Each row below holds a small network's activations on one input, seen along a few directions.
In each table, some parts of the input vary, and every possible input appears once, in random order.
Descriptions start from the smaller parts, as in this example, which fits no table here: one of 2 separate values, together with either a single point or one of 11 places along a line or (one of 4 places along a line, together with one of 8 places around a ring).
Shared parts are said once, and a part with two or three values counts as separate values.

Other details of the inputs vary at random and push rows far along three fixed directions, the same in every table; ignore that.

Rows:
R1: [  4 -14  -6  -2  -1  16   0   2 -14   9  -1]
R2: [  3  17  15   2 -13 -10 -10  -9   7 -13  -7]
R3: [  8 -13  -4  -2   0  15   3   2 -16   4   3]
R4: [ -1 -13  -3 -13   5  -3 -14  -6 -11  -5  11]
R5: [ -7 -16  -2 -18   3  -4   2  -2  -8   7  16]
R6: [ -3 -17  -7  -7  -3   1 -11 -11  -6   9   6]
R7: [-10 -15  -1  28  33 -20  -1  10  22   3  10]
R8: [  8  17  15 -10  -6  -7   9   8   4  -3 -14]
R9: [ -3  -3   2   2   1   9 -12  -9 -22  -5  17]
R10: [ -4  14  18 -12 -10 -14   4   0  11  -5  -2]
R11: [-20 -14   0  24  34 -19   9  12  22  12  10]
R12: [-15 -16   3  30  33 -12  11  11  21   0  12]
R13: [ -4  11  18  -6 -13  -6   4  -1  12 -12  -3]
R14: [ -2  15  13  -5 -12 -14 -10  -3  10 -14  -5]
R15: [ 2 -5  1 43 32 -2  9 15  9  9  3]
R16: [  4  13  16   0 -14  -9  -8  -8  11  -8  -7]
R17: [ 16  16  12   2 -10  -2  -3  -1   4  -6 -19]
R18: [ -6   5   8  -9 -18 -14  -5   0  20   3  -8]
R19: [-17 -19  -9 -11  -4   1   0  -5 -10   1   9]
R20: [  1  -8  -9   3  -4  12  -3   0 -22  11  -1]
R21: [  6  21  14  -8  -5  -8   7   8   0  -8 -15]
R22: [ 22  46 -76   5  46  39  21 -18  40 -12  38]
R23: [ 11  -3   0   2   4  15  -5   0 -24   1   3]
R24: [  5  -8  -2  -8   8  10   0   3 -24 -11  -1]
R25: [ 15  58 -66 -36 -15  37  17 -34  50  -6  34]
R26: [ 13  -4  -4  -1   7   7 -11  -5 -25  -6  -4]
R27: [ -3 -13   0  32  36  -7  16  19  14   2  -1]
R28: [ -2   8  17   1 -21  -1   4  -1  15  -2  -1]
R29: [  7   8   5  -6 -14  -8   0   7  14   5 -20]
R30: [  5 -13  -4 -16   7   2   7   6 -16   9   3]
R31: [ 10  20  15   6 -12   6   2   4  -1 -13 -15]
R32: [  8  14  15  -4  -9   1   9   7   5 -10 -16]
R33: [ -2 -11  -1  -1  -4   8  -5  -6 -12   7  18]
R34: [ 10  18  10  -3  -8  -8  -5   5   3 -12 -18]
R35: [ -4 -15 -10  -8   0   8   5   3 -17   3  -5]
R36: [-13 -18 -13 -12  -4  -7 -11  -6  -8   4   6]
R37: [ -6  14  18  -4 -13  -7   2  -1   8 -17  -3]
R38: [ 10 -15  -8 -12   3   2  -4   3 -13   4  -1]
R39: [-17 -15  -8 -16  -1  -7   0  -4 -11   9  10]
R40: [ -5 -12 -10 -14   3   0   5   4 -18  11  -3]
R41: [ -8  -7   0 -15   8  -4  -4  -4 -18  -5  14]
R42: [-10   4  12  -8 -19  -6   6   1  19   0  -5]
R43: [  2  11   9 -11 -12  -8  11  10  11   9 -16]
R44: [-14 -16  -8  -2  -7   8  -5  -8 -11   4  10]
R45: [-15 -10   1  41  27  -7   2   8  18  12  12]
R46: [  4   8  13  -1 -18 -10  -3  -6  15   0  -5]
R47: [ -3 -11   1  -3   2  11  -7  -8 -14  -5  14]
R48: [-10  13  10   6 -25  -5  -1  -4  10   4  -3]
R49: [  8  14  14  43  18 -20  10  15  37   1 -19]
R50: [  9 -14  -9  -5   0   7  -7  -3 -14  11  -6]
R51: [ -5  -8   1  -1   2  11  -9  -8 -19 -10  14]
R52: [  9   0  -1   4   4  15  -7  -1 -29  -3   3]
R53: [  6  12   3   4 -17  -6  -1  -1   7   3 -23]
R54: [ -8 -11 -10  33  32 -16   2  16  13   6  -9]
R55: [ -1  -6   2   0   0   9  -9  -8 -17  -1  16]
R56: [ 10 -10  -6 -11   8   3  -9   2 -18  -3  -3]
R57: [  7  15  10   5 -19   4   4   5   7   9 -14]
R58: [  2   7   9  -6 -15   0  11   8  12   2 -18]
R59: [ -8 -15 -11  -4  -6  -2 -12 -13 -11   5   4]
R60: [ -1 -13 -10   0  -3  14   0   0 -19   6  -4]
Description of these inputs: one of 2 separate values, together with one of 5 places along a line, together with one of 6 places around a ring.
Question: Changing only the place on the line of 5 turns R4 into R18. The same change can be made to R23. Which row results?
Answer: R57
Question: Changing only the place on the line of 5 turns R26 into R53. The same change can be made to R31. Which row results?
Answer: R60
Question: Which other rows does R31 become when the choice among 2 separate values takes its other values? List them by row number.
Answer: R51
Question: Which other rows does R2 become when the place on the line of 5 takes its other values? List them by row number.
Answer: R6, R16, R46, R59
Question: A walk changes only the place on the ring of 6. It starts at R44 and steps to R19. List the rest of the walk in order.
Answer: R39, R36, R59, R48
Question: A walk changes only the place on the line of 5. It starts at R35 and steps to R58. List the rest of the walk in order.
Answer: R27, R32, R24

Rows:
R61: [  7  28  -2 -21 -36   9   5 -10  11  -4 -10]
R62: [  0   2 -29   8  33   7   9   0   9  -1  18]
R63: [ -7   2  -4  33  36 -12  14  15  24   1   0]
R64: [  7  14  11  -5 -10  -3  -2  -3   5  -8  -7]
R65: [ 1 -6  5  6  0  2 -6 -1 -6  0 -1]
R66: [ -2 -36   2 -20 -11  12  -9  -1 -46  12   2]
R67: [  2  18  11  -4 -23   1   1  -5   7  -5  -4]
R68: [ -2  13 -46 -50 -18  15   2 -29  15   2  30]
R69: [ 7 31 -4 13 -2 -3 10  1 37 -2 -9]
R70: [  5   9  -8 -10  -8  12   0  -9  -1  -1   9]
R71: [  2  -7 -39  14  37  12  -3  -8  -1   2  24]
R72: [ -1 -32 -14   5  22   8  -5   1 -24  12   8]
R73: [ -3 -13  15  19   7  -4  -3   8  -5   1  -3]
R74: [  7  12  21  -9 -34  -3   4   3   6   3 -21]
R75: [ -4  21  12  33  19 -17  12  16  38  -4  -8]
R76: [ -8  -2  28  14 -15 -11  -1  10   2   1 -19]
R77: [  5   0  24 -14 -39  -5  -9   1 -15   3 -24]
R78: [  6   5   1 -20 -13   3   4  -1  -5   2  -5]
R79: [  5   2 -43  15  41  16   2 -11  10  -1  30]
R80: [ -1 -48  -1 -31 -10  22 -22 -12 -70   9  16]
R81: [ -2  -9  23   9  -3 -18  -2  14  -5   3 -22]
R82: [  7  25 -20  16  26   2  11  -3  31 -10  13]
R83: [  7   8  19 -14 -24  -6  -2   3  -2  -3 -20]
R84: [-22 -55   2 -23  -4  -7 -13  -4 -36  17  14]
R85: [-12  -5  25  41  14 -17   3  16  13   0  -8]
R86: [ -4 -27 -11   9  22   6   0   4 -18  13  10]
R87: [ 10  21  21 -24 -38  -1  -1  -4   0 -10 -15]
R88: [  5   8  20  -1 -13 -10   7   9   8  -1 -19]
R89: [  9  22  -3 -23 -18   6   6  -5   7  -3  -4]
R90: [ -2  -5 -30  28  53  -1   1   2   9  -3  20]
R91: [  5  29   4 -11 -20  -2   9  -1  20  -8 -13]
R92: [  3  22 -23  -1   1  13   5 -13  15  -6  13]
R93: [ -4  -7  20  31  10 -13   4  15  11   5 -13]
R94: [ -8 -52  12   9  12  -1 -22   3 -52   8   3]
R95: [ -3   4  21  28  11 -23   3  16  17  -1 -20]
R96: [ 12  28 -15 -27 -14  13   4 -15   6  -9  10]
R97: [-8  5 -9 38 31 -7 13 10 28  4  0]
R98: [  2  17  13  23  10 -15  12  13  30  -4 -14]
R99: [ 16  49 -14 -19 -29  11   7 -13  34  -7  -5]
R100: [ -9  -3 -49 -29  10  12   0 -22  12   4  40]
R101: [ 11  28 -14 -15 -22   8   0 -10  14  -3  -3]
R102: [  2   9   6  -5 -19   3   3   0   3   1  -7]
R103: [ -9  -4   9  38  34 -15   5  13  13  -5   3]
R104: [ 10  50 -12 -16 -31  11  10 -15  32 -11  -2]
R105: [ -6 -12  36 -10 -27  -9  -8   8 -22  -2 -23]
R106: [ -6 -19 -18   7  32   7  -3  -2 -17  -2  18]
R107: [  7 -17   9 -30 -20   5  -8  -2 -33   4 -10]
R108: [  9  14 -42   1  33  14  10  -6  19  -5  24]
R109: [ -6  -5  32   1 -18 -15   2  13  -5   1 -26]
R110: [  1  -5  34 -26 -53   1 -10   1 -26   2 -21]
R111: [ -1   4  30  18 -12 -13   1  13  12   0 -20]
R112: [ -7  -5  28  39  23 -23   0  18  14  -4 -14]
R113: [  1   5 -11  -4   9   6   2  -3  -1  -6  11]
R114: [ 12  13 -38 -27   3  18  -2 -15  -3  -5  16]
R115: [ 10   7 -12 -24 -23  10  -3 -10  -8   4  -5]
R116: [ -6 -35   9  14  24  -8 -14   6 -32   1   2]
R117: [ -3 -31  -3  12  21   7  -8   0 -26   4  13]
R118: [ -7  -8  35  22  -7 -15   1  16   1   6 -20]
R119: [-12 -31  20  19  20 -11  -5  17 -20   3  -3]
R120: [  1  12 -16  10  24   3   7  -1  15  -5  14]
R121: [-11  -7 -11 -38 -24   2  -8 -19  -4   2  19]
R122: [  7 -17 -20 -27   5  17 -10  -9 -31   1  12]
R123: [ -9   2  36  23  -3 -20   1  12   7  -7 -19]
R124: [ -2 -27 -15  -8  11  16  -8  -4 -31   9  17]
R125: [-16  -9 -16 -11   5  -4  -4 -15  10   2  26]
Question: Changing only one part turns R94 into R71. The same change can be made to R67. Which row results?
Answer: R85
Question: Changing only one part turns R109 into R105. The same change can be made to R78. Which row results?
Answer: R75
Question: What is each input in this table made of?
Answer: one of 5 places along a line, together with either a single point or (one of 2 separate values, together with one of 6 places along a line)
Question: Which other rows agree with R89 in the place on the line of 5? List them by row number.
Answer: R61, R62, R68, R69, R77, R83, R91, R93, R95, R98, R102, R118
Question: Which other rows does R80 become when the place on the line of 5 takes its other values? List them by row number.
Answer: R70, R86, R118, R124
Question: A walk changes only the place on the line of 6. It starts at R97 and steps to R66. List the rest of the walk in order.
Answer: R86, R74, R72, R115
Question: Which other rows does R110 become when the choice among 2 separate values takes its other values? List them by row number.
Answer: R119
